A small network was shown many inputs. Here are its activations along a few directions, one row for each input.
In each table, some parts of the input vary, and every possible input appears once, in random order.
A made-up example of a description, with smaller parts first: one of 3 separate values, together with either a single point or one of 9 places around a ring or (one of 6 places along a line, together with one of 8 places around a ring).
Shared parts are said once, and a part with two or three values counts as separate values.
In the rows, zero is written as 128.

Other details of the inputs vary at random and push rows far along two fixed directions, the same in every table; ignore that.

A family of inputs:
row 1: [138 111 157 125 131 108 125 137 133 109 127 151 133  98 169]
row 2: [131 115 127 134 115  70 205 131 117  86 151 134 123  69 208]
row 3: [119  97 126 138 109  95 170 133 144  87 133 144 134  94 181]
row 4: [119 117 124 134 109  73 205 127 122  87 143 132 121  57 211]
row 5: [144 140 100 138 130 202  68 111 121 168  97 107 156 213  59]
row 6: [157  64 139 119 155 159  46 129 143  93 132 144 160 120 154]
row 7: [ 84 208 124 113 126  93 197 128 109 182 137 107  72 109  78]
row 8: [150 153 130 131 140 202  48 117 116 179 100 117 137 195  64]
row 9: [143  92 129 139 123 108 143 135 138  89 135 145 148 119 168]
row 10: [123 137 153 121 120  69 185 137 114 108 151 140 105  57 204]
row 11: [127 124 124 138 111  85 195 133 120  89 152 130 120  86 190]
row 12: [122  91 130 136 116  76 180 131 141  80 132 146 136  72 202]
row 13: [175  58 117 142 134 174  39 126 149  84 122 153 189 162 153]
row 14: [ 78 212 126 111 121  85 207 129 106 181 140 105  67 112  78]
row 15: [140 110 154 128 135 109 124 135 136 110 124 151 129  94 170]
row 16: [127 161 110 142 119 155 140 123 114 158 118 104 123 188  73]
row 17: [ 96 186 147 127 125 110 172 138 126 180 113 117  91 158  69]
row 18: [126 150 119 113 143 169  56 128 135 171 110 127 136 180  45]
row 19: [161  97 122 111 141 146  52 121 128 108 139 146 155  85 164]
row 20: [160  83 123 108 148 155  17 133 144 108 128 157 172 122 139]
row 21: [169  73 130 119 151 184  27 120 124 104 136 133 164 125 152]
row 22: [ 97 189 122 115 137 134 133 130 132 191 113 114  98 164  30]
row 23: [119  99 147 113 139  87 149 142 135  93 153 137 119  79 174]
row 24: [ 90 173 119 141 118 110 197 128 130 168 107 107 103 167  67]
row 25: [136 140 120 121 147 209  38 120 116 175 118 100 136 209  40]
row 26: [141 122 151 126 127 100 146 126 120 110 138 141 117  66 195]
row 27: [169  76 107 137 124 185  42 115 132  99 116 138 184 147 160]
row 28: [125  98 148 118 141 101 146 134 140 100 146 133 117  79 163]
row 29: [133 154 104 145 120 196  90 119 123 163 111 104 137 219  51]
row 30: [ 78 193 138 118 128 100 213 129 104 172 144  91  64 127  79]
row 31: [172  95 142 125 137 166  43 124 120 109 125 148 164 124 170]
row 32: [ 94 171 120 140 119 110 196 127 129 168 111 109 106 171  68]
row 33: [ 78 212 124 110 121  83 201 134 107 181 141 105  70 114  77]
row 34: [ 86 189 135 121 130 113 201 124 109 179 138  88  66 129  68]
row 35: [158  63 116 139 125 162  57 123 147  91 111 149 181 143 158]
row 36: [134 143 117 116 145 179  45 123 142 172 106 125 140 176  42]
row 37: [170  79 113 135 130 155  75 119 125  92 125 140 176 126 178]
row 38: [180  56 117 140 139 175  31 125 144  91 114 151 197 167 148]
row 39: [ 96 168 136 119 141 146 135 131 126 178 118 100  96 183  35]
row 40: [130  98 127 141 116 100 158 135 144  83 139 146 136 107 176]
row 41: [118 106 127 140 111  97 174 135 145  91 138 142 129 104 172]
row 42: [112 129 123 138 103  80 210 132 124  90 152 130 111  75 195]
row 43: [117 118 121 135 102  81 202 129 125  87 147 133 118  68 205]
row 44: [107 183 145 133 131 136 148 126 133 190 102 112  94 173  50]
Description of these inputs: one of 2 separate values, together with either one of 10 places around a ring or (one of 3 separate values, together with one of 4 places along a line).
Question: The inputs of row 3 and row 43 match in every part but the choice among 2 separate values. If row 22 is changed in the same way as row 3 into row 43, which row does it become?
Answer: row 7
Question: The inputs of row 34 and row 28 match in every part but the choice among 2 separate values. If row 33 is changed in the same way as row 34 into row 28, which row does it become?
Answer: row 20
Question: Start at row 35 and move only the place on the ring of 10, one step at a time. The first step leads to row 3. Which rows follow, in order?
Answer: row 41, row 40, row 13, row 9, row 38, row 32, row 24, row 12
Question: Change only the choice among 2 separate values in row 14. List by row number the other rows that result.
Answer: row 18

A family of inputs:
row 45: [128 151 122 135 126 146 120 130 127 151 115 124 131 180  83]
row 46: [ 95 177 109 130 118 118 175 127 126 165 122 108 103 158  68]
row 47: [154  87 119 133 135 163  67 126 132 105 131 137 164 154 136]
row 48: [110 124 127 130 116  88 195 126 125 106 141 123 110  80 173]
row 49: [110 126 131 133 117  89 197 129 124 108 144 120 108  86 168]
row 50: [124 134 147 115 128  86 157 136 120 115 147 140 108  68 176]
row 51: [160  98 119 132 129 158  62 129 137 111 118 146 172 152 138]
row 52: [101 162 128 135 121 110 195 131 119 146 132 106  95 147  95]
row 53: [154  91 114 131 132 160  67 129 134 107 130 139 166 154 133]
row 54: [122 117 132 133 113  70 191 132 130  90 140 146 121  58 205]
row 55: [155  94 131 114 143 157  47 129 129 106 140 142 152 116 151]
row 56: [104 178 117 134 116 120 169 126 126 167 113 116 108 161  75]
row 57: [132 104 131 132 116  86 171 128 131  86 138 146 132  61 212]
row 58: [126 114 145 137 119  78 193 136 127  89 145 139 117  79 199]
row 59: [110 134 145 124 143 134 110 135 154 160 100 134 122 167  62]
row 60: [166  81 124 136 129 171  57 118 134 105 114 141 171 138 159]
row 61: [117 111 124 130 116  71 189 132 131  86 148 140 120  57 198]
row 62: [158  77 125 134 134 166  71 123 132  97 128 133 163 139 154]
row 63: [ 93 143 142 120 141 112 150 138 153 157 115 124 102 146  61]
row 64: [107 163 112 129 120 128 149 131 127 157 124 111 116 169  71]
row 65: [101 175 132 139 118 124 189 127 120 168 116 103  94 163  82]
row 66: [ 99 183 129 115 136 120 161 124 110 176 131 100  88 131  72]
row 67: [ 98 172 112 133 115 130 174 120 125 168 119 102 101 155  70]
row 68: [134 114 151 115 128  83 144 138 124  92 155 151 118  52 204]
row 69: [120 155 125 115 138 148 108 128 120 158 130 115 113 145  83]
row 70: [132 145 124 115 142 160  83 123 120 158 127 114 125 148  85]
row 71: [167  98 135 117 144 166  37 123 124 121 125 143 158 122 146]
row 72: [139 145 132 119 142 164  75 120 116 163 116 121 131 151  89]
row 73: [157 104 129 135 131 164  75 126 131 117 119 137 160 163 128]
row 74: [164  81 127 138 132 170  63 119 133 105 117 140 170 138 162]
Question: Describe the family of inputs behind these rows.
Answer: one of 2 separate values, together with either a single point or one of 4 places along a line or one of 10 places around a ring
Question: The inputs of row 57 and row 67 match in every part but the choice among 2 separate values. If row 58 is changed in the same way as row 57 into row 67, which row does it become?
Answer: row 52
Question: Start at row 55 and move only the place on the line of 4, one step at a time. The first step leads to row 69. Which rows follow, in order?
Answer: row 70, row 66
Question: Change only the place on the line of 4 in row 68. List by row number the other rows that result.
Answer: row 50, row 71, row 72

A family of inputs:
row 75: [148 109 130 113 128 152  72 120 109 105 138 135 142  85 185]
row 76: [122 171 124 120 125 148 124 121 106 170 140 114 110 130 103]
row 77: [108 168 134 146 125 130 164 125 124 162 120 111 106 177  90]
row 78: [121 138 107 140 124 175 107 122 127 154 117  96 130 187  58]
row 79: [144 104 122 131 113 119 127 131 141 100 120 140 149 115 166]
row 80: [110 128 116 137 121 102 173 124 133 118 141 122 120 111 150]
row 81: [114 182 126 118 125 144 139 123 106 168 136 110 104 125  98]
row 82: [161  90 119 138 132 168  73 125 129 105 109 148 170 152 143]
row 83: [152  98 113 135 134 165  81 118 134 118 121 134 155 161 134]
row 84: [ 99 169 117 137 116 111 194 125 121 150 112 116 103 149  91]
row 85: [153  82 137 120 144 134  65 138 154  90 130 165 150  94 158]
row 86: [112 131 118 133 123 109 179 127 132 115 134 121 118 111 149]
row 87: [157  95 128 135 116 132 102 131 137 107 122 146 159 133 163]
row 88: [129 136 107 133 114 152 115 125 138 150 105 118 137 173  85]
row 89: [106 135 147 113 139 100 151 140 126 140 126 120 110 106 127]
row 90: [154  69 147 110 151 133  55 129 135  94 134 150 167 102 174]
row 91: [105 155 142 117 142 136 126 126 127 183 112 111 103 163  57]
row 92: [130 102 112 138 125 120 132 126 132  97 124 140 152 106 162]
row 93: [152  86 147 114 153 157  54 128 139 121 114 140 157 125 137]
row 94: [129  92 164 121 136  74 153 138 148  88 139 155 118  39 203]
row 95: [114 158 126 111 147 165  81 130 126 177 107 104 125 193  39]
row 96: [146  97 151 117 149 147  74 127 143 125 115 142 145 121 130]
row 97: [153  85 111 136 134 162  74 120 137 107 126 136 163 146 148]
row 98: [129 136 135 129 145 172  63 128 144 170 107 132 128 181  45]
row 99: [140 124 138 111 130  69 176 128 112  88 162 137 119  24 225]
row 100: [ 94 130 170 120 128  28 236 137 134 109 151 142  81  26 193]
row 101: [ 90 204 128 119 117 123 173 123  97 182 127  96  70 126  87]
row 102: [ 95 144 139 111 128  53 195 150 133 117 157 140  92  70 150]
row 103: [158  81 113 133 130 173  70 123 133 100 129 125 163 146 135]
row 104: [136 120 125 135 128 145 132 131 132 124 122 127 134 144 137]
row 105: [139 154 126 121 130 156  98 116 112 150 142 122 126 128 114]
row 106: [127 120 129 140 121 112 159 128 121 113 125 143 132 122 152]
row 107: [102 168 127 139 121 114 197 126 124 155 126 112  94 153 101]
row 108: [164  78 114 137 130 162  62 116 131  97 116 152 176 147 150]
row 109: [165  77 137 139 132 159  73 130 129  82 132 135 166 133 173]
row 110: [138 138 129 144 129 181  89 123 122 154 117 107 135 209  69]
row 111: [108 123 126 135 113  65 214 128 124  96 143 141 117  73 182]
row 112: [153  74 109 140 129 150  70 119 134  93 124 149 179 129 158]
row 113: [169  82 131 140 120 153  59 130 142 100 119 153 178 148 168]
row 114: [113 160 126 112 142 147 104 135 142 159 118 125 114 168  52]
row 115: [ 84 182 133 117 128  87 185 143 136 161 137 125  76 130  68]
row 116: [132 157 130 119 130  64 196 128  99 128 157 121  95  57 175]
row 117: [103 173 133 144 118 112 188 131 117 150 111 120 106 156  98]
row 118: [145  92 146 120 141 123  84 132 153  95 127 157 140  92 155]
row 119: [152  91 118 132 132 152  98 123 138  97 125 136 155 129 163]
row 120: [136 134 122 138 125 181 102 124 121 158 120 109 132 202  65]
row 121: [100 164 122 133 103  85 212 129 130 146 125 120  99 130 115]
row 122: [132 105 141 142 120  86 167 135 123  85 141 155 137  87 203]
row 123: [109 152 109 140 121 155 138 119 124 164 126  94 117 184  54]
row 124: [ 75 174 137 106 128  58 222 151 124 142 144 117  75  91 114]
row 125: [ 98 152 121 136 102  68 218 132 132 128 135 125 103 104 144]
row 126: [140 119 131 135 112 124 130 135 139 114 119 134 146 132 150]
row 127: [128 145 121 139 124 179 114 127 123 153 114 101 122 195  65]
row 128: [164 128 124 120 142 122 108 123 107 117 138 125 135  85 167]
row 129: [ 93 164 115 136 102  80 216 133 134 142 124 114 101 114 117]
row 130: [137  92 123 135 123 126 130 126 128  92 147 127 141 111 162]
row 131: [ 86 174 135 112 137 104 164 137 117 177 128 104  92 151  65]
row 132: [101 170 124 110 141 134 122 134 126 177 126 112 108 179  41]
row 133: [130 150 126 141 133 166 117 127 130 155 107 115 129 190  88]
row 134: [156 101 131 119 132 159  48 115 106 112 135 138 144 101 177]
row 135: [163  66 153 124 148 147  44 125 149 105 121 161 158 108 156]
row 136: [102 149 112 138 123 121 176 127 132 141 125 108 112 136 111]
row 137: [137 132 112 135 127 191  87 120 125 151 112 101 137 203  59]
row 138: [149 128 131 115 129 137 109 123 116 111 149 133 136  80 172]
row 139: [141  93 131 109 142 119  84 145 144  90 142 154 146  94 160]
row 140: [128 114 116 137 124 123 141 125 129 106 121 136 145 118 146]
row 141: [128 141 131 126 144 163  73 131 146 167 113 134 125 177  48]
row 142: [111 174 134 142 111 121 162 131 131 158 107 113 114 173  89]
row 143: [125 120 140 111 115  82 158 126 101  90 161 140 108  30 225]
row 144: [114 131 116 137 107  98 169 128 137 127 130 126 128 116 137]
row 145: [107 146 128 133 115  94 209 124 118 125 144 110  95 121 126]
row 146: [172 109 126 118 143 156  58 115 113 117 142 137 158 109 159]
Question: The inputs of row 138 and row 105 match in every part but one. If row 104 is changed in the same way as row 138 into row 105, which row does it become?
Answer: row 107
Question: The inputs of row 80 and row 136 match in every part but one. If row 135 is changed in the same way as row 80 into row 136, which row does it become?
Answer: row 94
Question: Describe the family of inputs behind these rows.
Answer: one of 2 separate values, together with either one of 6 places along a line or one of 10 places around a ring or (one of 4 places along a line, together with one of 5 places along a line)
Question: Start at row 113 and move only the place on the line of 5, one step at a time. The first step leads to row 87. Which rows follow, in order?
Answer: row 121, row 125, row 144
Question: Change only the place on the line of 5 in row 137. List by row number the other rows that result.
Answer: row 78, row 103, row 109, row 127
Question: Start at row 128 and move only the place on the line of 6, one step at a time. The first step leads to row 99. Which rows follow, in order?
Answer: row 138, row 81, row 75, row 101
